A small network was shown many inputs. Here are its activations along a few directions, one row for each input.
Each table varies a few parts of the input and shows all the possible inputs, shuffled.
A made-up example of a description, with smaller parts first: one of 4 places along a line, together with either a single point or one of 11 places around a ring or (one of 3 separate values, together with one of 5 places around a ring).
Shared parts are said once, and a part with two or three values counts as separate values.
In the rows, zero is written as 128.

Other details of the inputs vary at random and push rows far along two fixed directions, the same in every table; ignore that.

A family of inputs:
x1: [111 152 106 141 141 141 127 111 140 122 156 147 124]
x2: [136 133  89  97  85 108 141 133 132 128 127  99 141]
x3: [132 113  80 109 122 149 150 126 160 125 121  70 135]
x4: [143 100 171 142 130 123 101 117 116 134 109 173  78]
x5: [116 114 174 145 135 112 101 137  90 130 118 190 123]
x6: [ 84 166 116 145 181 139 120 134 131 121 148 123 180]
x7: [166  77 145  93  43  90 144 149  98 147  68 118 112]
x8: [105 125 137 138 147 131 116 135 108 124 132 150 155]
x9: [104 159 117 143 199 140 120 112 148 117 146 138 126]
x10: [147 109 149 105 119 116 134 142 129 144  99 124 120]
x11: [151 105 115 114  96 129 140 127 144 138  96  91 108]
x12: [115 139 112 130 123 128 110 124 121 120 151 141 147]
x13: [169 101 115 107  47 107 149 125 128 138  94 123  88]
x14: [141 113 128 103 117 131 142 144 143 139 103  97 139]
x15: [141 117 117 131  91 135 127 115 130 134 128 136 113]
x16: [130 114  50  85 120 154 171 124 167 117 128  48 146]
x17: [114 129 152 124 175 139 117 135 133 128 136 154 135]
x18: [105 160 110 139 193 141 123 114 150 124 146 119 132]
x19: [126 119  96  93 107 113 159 145 127 123 111 103 151]
x20: [117 146 130 165 140 144 105 111 136 132 147 153 125]
x21: [169  83 110  62  71 114 173 150 141 136  80  82 120]
x22: [113 165 102 148 140 143 125 113 151 130 149 120 139]
x23: [132  97 244 190 127 104  54 133  66 149  97 237  98]
x24: [118 137 191 160 152 125 188 111 128  92 192  74  98]
x25: [173  64 169  98  70 119 129 144 114 148  78 135 101]
x26: [ 92 180 104 146 164 134 105 123 139 118 167 129 167]
x27: [108 172 112 152 158 134 119 110 142 129 155 142 131]
x28: [107 148 127 138 139 121 102 124 116 117 157 167 137]
x29: [105 152  99 137 136 134 111 126 134 118 158 126 162]
x30: [129 137  74  93  95 112 150 134 138 117 134 100 147]
x31: [149  92 224 158 128 120  77 136 101 152  95 196  94]
x32: [148 178 131 165 203 169 165 131  95 105 170  89 122]
Description of these inputs: either one of 2 separate values or (one of 5 places around a ring, together with one of 6 places around a ring).
Change only the place on the ring of 5 in x4. List by row number the other rows that result.
Answer: x1, x5, x17, x28
Change only the place on the ring of 5 in x25. List by row number the other rows that result.
Answer: x8, x12, x15, x16
Which other rows belong to the same alternative as x32? List them by row number.
Answer: x24

A family of inputs:
x33: [142 138 161 167 133 129 123 110 113 124 143 145  85]
x34: [144 105 179 148 102 113  91 125 113 147 102 176  99]
x35: [153 115 173 153  93 112 132 113 107 125 133 141  77]
x36: [132 127  77  90 107 129 152 133 155 127 119  86 145]
x37: [128 116  84  96  88 124 156 137 143 125 121  82 152]
x38: [124 115  78  90  99 130 159 136 144 120 125  87 151]
x39: [186  92 177 140  52 108 137 122  94 135 106 135  60]
x40: [ 97 165 145 167 183 138  91 124 122 125 156 169 151]
x41: [103 150 150 151 155 119  99 124 121 130 142 168 138]
x42: [115 132  73 100 133 145 150 128 159 122 135  91 155]
x43: [115 142 107 116 184 155 171 133 157 113 150  66 149]
x44: [127 131 146 138 140 123 105 130 112 132 126 167 126]
x45: [138 109 117  95 125 134 186 141 139 117 126  56 135]
x46: [135 117  78  87 105 130 155 132 153 128 117  89 141]
x47: [131 130 168 151 136 115  89 125 107 138 115 184 108]
x48: [134 111  81  92  96 135 151 131 152 129 118  82 142]
x49: [ 64 182 140 175 226 146  85 114 132 114 184 176 165]
x50: [108 171 156 182 189 144 112 102 134 117 178 153 106]
x51: [113 145 140 147 167 129  99 123 121 130 135 170 129]
x52: [138 106 154 124 102 107 113 132 111 135 109 162 111]
x53: [ 98 164 101 128 216 163 167 131 152 107 165  71 163]
x54: [137 126  79  90  98 126 154 140 138 126 120  87 149]
x55: [188  68 203 120  75 110 145 144  90 142  79 126  73]
x56: [144 103 150 132 102 120 110 129 111 138 101 160 106]
x57: [129 127 173 152 129 115  88 123 117 144 114 182 108]
x58: [174  72 145  93  28  90 135 142 108 144  74 129  94]
x59: [111 143 143 150 161 136 101 126 117 126 142 169 136]
x60: [150 109  85  85  66 120 159 142 134 134 104  81 140]
x61: [ 86 171  68 125 183 157 137 127 152 111 172  97 186]
x62: [126 134 148 146 132 120 102 126 116 138 118 161 122]
x63: [110 146 145 160 160 132  95 123 122 131 135 163 135]
x64: [115 135  72 108 132 144 146 130 148 122 136  87 159]
Changing only one part turns x37 into x40. The same change can be made to x49. Which row results?
Answer: x61
Describe the family of inputs behind these rows.
Answer: one of 4 places along a line, together with either one of 2 separate values or one of 6 places around a ring
Change only the choice among 2 separate values in x55. List by row number the other rows that result.
Answer: x39
Change only the place on the ring of 6 in x56. List by row number the other rows that result.
Answer: x47, x51, x62, x63, x64
